A small network was shown many inputs. Here are its activations along a few directions, one row for each input.
Each table varies a few parts of the input and shows all the possible inputs, shuffled.
A made-up example of a description, with smaller parts first: ring(5) and (point or line(11) or (values(3) and line(4))).
Shared parts are said once, and a part with two or three values counts as separate values.

Other details of the inputs vary at random and push rows far along two fixed directions, the same in every table; ignore that.

A family of inputs:
r1: [ -5  -4 -10 -15 -17 -15  19  23  15   7  14]
r2: [-17  -5   7   2  14  13 -12 -10 -11   0  -8]
r3: [24 10  0  8  2  4 -6 -1 17 12  1]
r4: [ 32  19   3  14  15  10 -20   5  18  20   2]
r5: [  4   1   8  10  16  15 -15  -2  -8   9  -1]
r6: [-16  -6   7   0  15  11 -14 -11 -12   1  -5]
r7: [23 15 -1 11  3  5 -6  3 17  7 -1]
r8: [ 20   9   6  14  14  13 -18   5   2  12   3]
r9: [-38 -12  16   2  22  21 -18 -13 -31  -3  -7]
r10: [ 15   7  -2   4  -3 -10   5   2  11  -1   3]
r11: [ 10  -8  -8  -8 -22 -17  19  -4   9 -12   5]
r12: [ 35  13   2  13  12  17 -18   5  16  20   2]
r13: [ 12  -4  -8 -16 -29 -25  24  24   7   6  -1]
r14: [16 11 -1  2 -2 -4 11  0  7  1  5]
r15: [  6   2  -8  -6 -16 -21  19  -1   9 -15   3]
r16: [ 33  18   3  12  13  10 -22   4  17  20   4]
r17: [  9  -4  -7 -12 -20 -21  19  -4   8 -12   9]
r18: [-16 -16  -3  -9  -7 -11   9  -6 -11 -22  -2]
r19: [24 16  0 11  6  1 -4  5 13  7  2]
r20: [ 18  21 -11  12  11  24 -22  21   8  38  -1]
r21: [-14  -8   8   3  15  12 -12  -7 -16  -1  -5]
r22: [ 19  10  -6  -3 -10  -8  15  -1  15  -3   4]
r23: [ -6   2  -1  -3  -4  -2   6  -5   1 -10  -2]
r24: [-24 -20  -8 -27 -32 -28  29  14 -12 -12  -7]
r25: [-19  -4  12   7  20  15 -14  -9 -18   3  -6]
r26: [16  5 -1  0 -6 -7  1  2  9 -1  9]
r27: [  1   3   7   8  13  16 -22  -5   0   8  -4]
r28: [  1  -3  -4  -4 -10 -17  18  -4   4 -10   2]
r29: [ -7 -11  -4 -12 -17 -22  20  -9  -3 -15   6]
r30: [-41 -11  13   3  22  21 -22 -13 -26  -6 -13]
r31: [ 16   6  -1   3  -4 -10   3   1  10   0   5]
r32: [27  6 -2  9  2  7 -9  4 14  6  1]
r33: [ 14 -11 -16 -16 -38 -42  40   2  11 -29  12]
r34: [  7  -9 -23 -27 -52 -44  53  25  31 -10  24]
r35: [ 19  22 -12  11  13  20 -22  21   6  39   0]
r36: [  5   0 -10 -12 -25 -22  29  27  17   7  20]
r37: [ 31  24   3  13  15  17 -17   6  18  17   1]
r38: [ 26   7  -1   8   0   6 -10   3  14   8   3]
r39: [-4 -6  0 -5 -7 -2  3 -8  1 -6  2]
r40: [  5   0   6   8  19  16 -15  -2  -5   7  -4]
r41: [-17  -6   7   1  13  14 -14 -11 -11   1  -5]
r42: [ 10  -6  -8  -9 -20 -22  16   0   7 -15   7]
r43: [-21  -7   9  -1  10  24 -22  14 -15  22 -21]
r44: [-40 -13  14   1  19  24 -25 -14 -26  -6 -11]
r45: [  8  -4 -15 -19 -40 -37  45  -5  16 -25   8]
r46: [17  6  1  2 -7 -7  3  3  7 -1 10]
r47: [ -8 -11  -6 -13 -20 -27  27  -8  -1 -19   5]
r48: [-25 -14  -3 -10 -19 -26  26  -8 -12 -28   1]
r49: [-58 -16  12  -2  24  34 -23   9 -20  15  -8]
r50: [ -1   6   6  12  15  16 -18  -4   1   7  -8]
r51: [-49 -21   4 -11   3  -5   8 -18 -27 -23 -11]
r52: [24 13 -1 10  3  6 -3  0 17 10 -1]
r53: [  6   1  -8  -6 -19 -20  21  -1  10 -17   3]
r54: [-49 -13  14   3  21  17  -8 -15 -35 -11 -14]
r55: [-22  -4 -17 -11 -14 -10  14  11 -14   3   2]
r56: [20  1 -2  4 -4 -5  7  2  5  0  5]
r57: [ 17  17   4   8  18  16 -13   0   8  14  -2]
r58: [15 12 -3 -1 -2 -6  5  1 11 -3  3]
r59: [ 33  16   4  11  11  17 -19   3  17  21   5]
r60: [-17  -2   9   7  16  10  -8  -8 -15   1  -7]
r61: [-24 -17  -4 -18 -21 -24  20 -10 -10 -29   4]
r62: [-40  -9  12   4  24  24 -16 -15 -25  -6 -16]
r63: [24 12 -1  9  4  4 -4  1 16 11  0]
r64: [25 11  0  6  6  1 -6  0 14 12  3]
r65: [  4  -2   4   9  15  20 -17  -4  -2   7  -7]
r66: [23 14 -3  3  3  5 -2 32 26 32 16]
r67: [  5  -1   4   7  16  20 -16  -3  -3   6  -6]
r68: [ 20   2  -6  -2 -14 -11   9  -3  16   1   6]
r69: [ 20   4  -5  -2 -14 -13   6   1  15  -3   8]
r70: [-38 -12  15   3  23  19 -19 -15 -31  -2  -9]
r71: [-25 -11  -4 -16 -17 -23  27  -9 -11 -30   1]
r72: [ 42  22   5  13   9  17 -20  34  14  45  -4]
r73: [ 17  13   7  15  15  11 -17   3   4  14   1]
r74: [ 17  17   5  10  19  16 -12   1   6  14  -1]
r75: [24 15  0 10  7  3 -1  2 13 10  1]
r76: [ 19  16 -18   3 -12  -5   7  22   5  23   9]
r77: [ -1  -8  -2  -3  -4  -2   2  -2  -2 -12  -1]
r78: [-36 -23   2  -8  -4  -8  10 -10 -27 -27  -4]
r79: [-13 -16  -4 -10  -7 -10  12  -8  -9 -18  -2]
r80: [-18 -11  -2  -7 -10 -10  14 -11  -4 -15  -5]
r81: [ 27   8  -1   7   2   5 -10   5  13   7   4]
r82: [  6   5  -5  -5 -16 -19  23   0   5 -15   7]
r83: [-16 -12   1 -11  -9 -11  12  -9 -10 -16   4]
r84: [  2  -3  -2  -4 -14 -18  12  -3   0 -11   8]
r85: [  8  -3  -6  -7 -18 -23  16  -2   7 -12   9]
r86: [15  7 -3  3 -5 -7  3  1 13 -1  2]
r87: [-25   2  -7   5  13  27 -22   8 -17  23 -10]
r88: [-54 -22   9  -6   7   7  -7 -18 -29 -20 -13]
r89: [-14  -8   6   1  15  13 -14  -8 -14  -1  -6]
r90: [-52 -22  10  -9   6   9  -8 -16 -31 -22  -8]
r91: [  1   8   6   9  19  15 -14  -4  -1   8  -7]
r92: [ 20   9   5  12  15  13 -20   4   4  12   2]
r93: [-50 -11  14   4  21  16 -12 -13 -35 -14 -14]
r94: [ 24   5  -5  -6 -16  -4   5  26  14  21  -5]
r95: [-40 -17   1 -11  -4 -12  10 -13 -20 -25  -7]
Description of these inputs: line(5) and (values(3) or (values(2) and line(8))).
The inputs of r66 and r34 match in every part but the line(5) part. If r74 is changed in the same way as r66 into r34, which row does it become? -> r22
The inputs of r49 and r36 match in every part but the line(5) part. If r68 is changed in the same way as r49 into r36, which row does it become? -> r70
Change only the values(2) part in r82. List by row number the other rows that result. -> r14
Change only the values(3) part in r13. List by row number the other rows that result. -> r55, r66
Change only the values(2) part in r85. List by row number the other rows that result. -> r29
A walk changes only the line(5) part. It starts at r54 and steps to r75. List the rest of the walk in order. -> r91, r62, r52
Change only the line(5) part in r23. List by row number the other rows that result. -> r37, r58, r71, r82
Change only the values(3) part in r76. List by row number the other rows that result. -> r36, r72

A family of inputs:
r96: [-11   1   7   9  23  25 -22  -7  -6   9  -5]
r97: [15 -2  0  1 -2 -1 -6  1  2  3  1]
r98: [  9  -4  -9  -9 -20 -18  18  -1  16 -10  10]
r99: [-22 -16   4 -11  -8 -12  10  -3  -6 -18   7]
r100: [-32 -18   0 -14 -14 -14  20 -14 -18 -25  -9]
r101: [42 15 -4  9 -3 -1 -3  5 16 15  4]
r102: [-6 -3  7  0  7  3 -4  0  1  0  5]
r103: [15 13 -1  8  4  1 -2  2  5  3 -6]
r104: [ 40   5 -11  -6 -28 -27  26   5  28  -4   8]
r105: [-39 -16   3 -12  -6 -12  18 -12 -19 -22   2]
r106: [-8 -2  7  2 10  5 -4 -2 -2  2  3]
r107: [ 40   4  -7  -2 -20 -16   6   9  21   1   9]
r108: [ -5   1   0   2  12  26 -16  28  -5  32  -5]
r109: [-10   7   9   9  23  16 -14  -2  -8   7   0]
r110: [ 33   5  -5   3 -10  -9   3   3  13   6   4]
r111: [ 0 -5 -2 -4 -6 -3  0 -1  8 -7  6]
r112: [  1   8   3   9  15  18 -15  -5   2  11  -1]
r113: [-24  -7  -5 -11 -16 -25  28  -5  -8 -26   6]
r114: [ -6   8  10  12  27  26 -24  -4 -11  11 -14]
r115: [15  1  5  2  1  4 -9  3  9  3 -3]
r116: [-47 -15   0  -9   2   1   7 -17 -25 -22  -6]
r117: [-35   1   1  -2  13  20 -19  19 -18  28 -11]
r118: [30 15 -3 10  4  3 -8  4  7 13  0]
r119: [  1  -2   9   5  13  15 -16  -2  -2   6  -8]
r120: [  1  -2 -10  -4 -17 -20  17  -3  -6 -15   0]
r121: [ 4  9 -8  2 -4 -6  7 -2  7 -5  3]
What do these inputs look like to the network? -> values(2) or (line(4) and line(6))
Change only the line(4) part in r116. List by row number the other rows that result. -> r109, r114, r118

A family of inputs:
r122: [-5 -1  2  0  5  8 -7  3 -3  5 -3]
r123: [ 4  5  2  5  7  6 -6  5  1 10  1]
r124: [-20  -8   4  -1   6   7  -8  -1 -15   0  -6]
r125: [ 18   3  -6  -1 -12 -10   7   8  11   5   5]
r126: [ 9  6  2  4  6  8 -8  7  4 11  0]
r127: [-7  1  4  4  8  5 -8 -7 -1 -4 -1]
r128: [ 8  7  1  6  7  6 -7  6  4 12  1]
r129: [-22  -4   2  -2   7   9  -7  -2 -13   0  -4]
r130: [ 7  3  3  1  3 -1 -2 -4  1 -2 -1]
r131: [ 13   8   1   8  11  14 -15   6   6  18  -2]
r132: [ 3  4  1  3  2  3 -1  5  2  6  2]
r133: [-11  -2   1   1   4   3  -4   1  -7   2  -1]
r134: [-24 -14   2  -7  -3  -6   9 -13 -13 -19   1]
r135: [-3 -4  6  2  9  7 -7 -7 -5 -3  0]
r136: [ 13   9   4   9  12  13 -14   8   4  17  -1]
r137: [ 18  10   5  13  13  16 -18  -2   5  14  -3]
r138: [-20 -12  -2  -9 -12 -14  19 -13  -9 -21  -1]
r139: [24  9 -6  2 -5 -2  0  9 15 12  4]
r140: [23 10 -2  4 -3 -2  3 10 14 11  5]
r141: [  6  -2  -9 -11 -24 -29  26  -6   7 -19   8]
r142: [-48 -15   8  -1  16  12 -10 -17 -33 -18 -12]
r143: [-24 -13   7  -1  10   9  -9 -12 -18 -10  -4]
r144: [12  9  4  7  9  5 -8 -3  4  5  0]
r145: [-9 -3 -1 -4 -2  0  2  2 -4 -1 -2]
r146: [  6  -1  -7  -6 -12 -11  13   5   7  -2   3]
r147: [-24 -11   8  -1  13   9  -6 -12 -17 -10  -4]
r148: [ 9  4  2  6  5  6 -8  7  3 12  0]
r149: [-7 -3 -5 -6 -8 -7  9  1 -1 -4  2]
r150: [18  8 -3  4 -1 -2  1  9 11 11  4]
r151: [ 7  1  2  3  0  2 -1 -6  2  0 -2]
r152: [  6  -1  -5  -4 -11 -13  13   5   5  -2   5]
r153: [ 3  6  1  4  6  8 -7  5  2  9  1]
r154: [ 2  4 -2  1  3  3 -2  4  3  6  1]
r155: [-8 -4  0 -2 -1 -2  2  2 -5  0 -1]
r156: [ 13   9   2   7  12  14 -14   6   6  18  -2]
r157: [  6   2   5   6   7   7 -12  -3   4   1  -2]
r158: [  1  -2  -8  -9 -18 -16  19   4   6  -8   5]
r159: [-18 -15  -4 -15 -22 -26  28 -10  -2 -30   3]
r160: [ -3 -10  -2  -7 -12 -13  13  -7  -1 -16   4]
r161: [ 4  3  1  1  2  4 -2  5  2  6  1]
r162: [32  9 -3  5 -7 -8  3  3 23  2  6]
r163: [-49 -15   9  -2  14  13  -9 -20 -31 -15 -12]
r164: [ 11   8   2   8  12  15 -18   6   4  18  -3]
r165: [-49 -18  10  -3  17  13 -11 -19 -31 -17  -7]
r166: [  5   0  -5  -6 -12 -11  13   5   7  -3   4]
r167: [24  9 -5  2 -6 -1  0 10 15 11  4]
r168: [-10  -2   0  -3  -1   0   3   2  -4  -2   0]
r169: [ 13   8   2   8  11  14 -15   7   6  18  -2]
r170: [-37 -14   8  -3  10  11  -8  -5 -25  -6 -10]
r171: [-6 -4 -4 -6 -7 -7 10  2 -1 -4  1]
r172: [ 5  4  3  4  6  7 -7  6  1  9 -1]
r173: [ 5  3  2  3  5  8 -8  6  2  9 -1]
r174: [ -2  -7  -5  -5 -11 -14  13  -6  -3 -17   0]
r175: [-3 -1  5  3  7  7 -5 -8 -5 -1 -5]
r176: [  5   0  -7  -5 -12 -11  13   4   7  -1   4]
r177: [ 4  2 -1  0  1  4 -3  5  3  6 -1]
r178: [26  9 -4  5 -2 -5  2  2 12  1  3]
r179: [-19  -7  -3  -9  -9  -7  10  -1  -7  -9   0]
r180: [-10  -3  -3  -3  -1  -1   1   0  -3   0  -1]
r181: [17 10 -3  4 -3 -1  0  8 11 10  5]
r182: [  7  -5  -9 -10 -25 -27  30  -6   9 -18   6]
r183: [ 16  -1  -9 -12 -27 -33  31  -3  13 -18   9]
r184: [-3  1  3  4 10  6 -5 -5 -6 -4 -4]
r185: [ 5  3  2  4  4  8 -9  6  0  9 -1]
r186: [ 4  5  2  3  6  8 -7  5  2  9 -1]
r187: [ 14   7   1   8   7   7 -10  -1   2   3  -2]
r188: [-6  1  1  3  6  5 -7  2 -4  6 -1]
r189: [ 3  2 -1  1  3  3 -2  4  3  7 -1]
r190: [ 13  12   8  14  19  17 -20  -1   9  11  -1]
r191: [-21  -7   4  -3   6   9  -8  -1 -13  -1  -6]
r192: [ -3 -13  -9 -16 -32 -35  35  -7   7 -30   7]
r193: [-5 -6 -3 -5 -8 -9  8  2 -2 -3  0]
r194: [ 21   4  -9  -5 -19 -15  14   9  15   0   8]
r195: [  4   1  -6  -5 -12 -11  13   5   7  -3   5]
r196: [  8   4   5   5   8   5 -10  -4   0   3  -3]
r197: [ -7  -5   2  -4  -3  -6   1  -8  -7 -10  -2]
r198: [ 3  3 -1  0  2  4 -2  5  3  6  0]
r199: [ 6  7  2  8 10  7 -7 -3  0  1 -1]
The inputs of r128 and r188 match in every part but one. If r168 is changed in the same way as r128 into r188, which row does it become? -> r153
The inputs of r145 and r167 match in every part but one. If r186 is changed in the same way as r145 into r167, which row does it become? -> r191
What do these inputs look like to the network? -> line(6) and (values(5) or line(8))
Change only the line(6) part in r163. List by row number the other rows that result. -> r137, r138, r151, r175, r182
Change only the values(5) part in r199. List by row number the other rows that result. -> r134, r138, r144, r190
Change only the line(6) part in r169. List by row number the other rows that result. -> r139, r146, r149, r154, r171
Change only the values(5) part in r184. List by row number the other rows that result. -> r147, r159, r182, r183
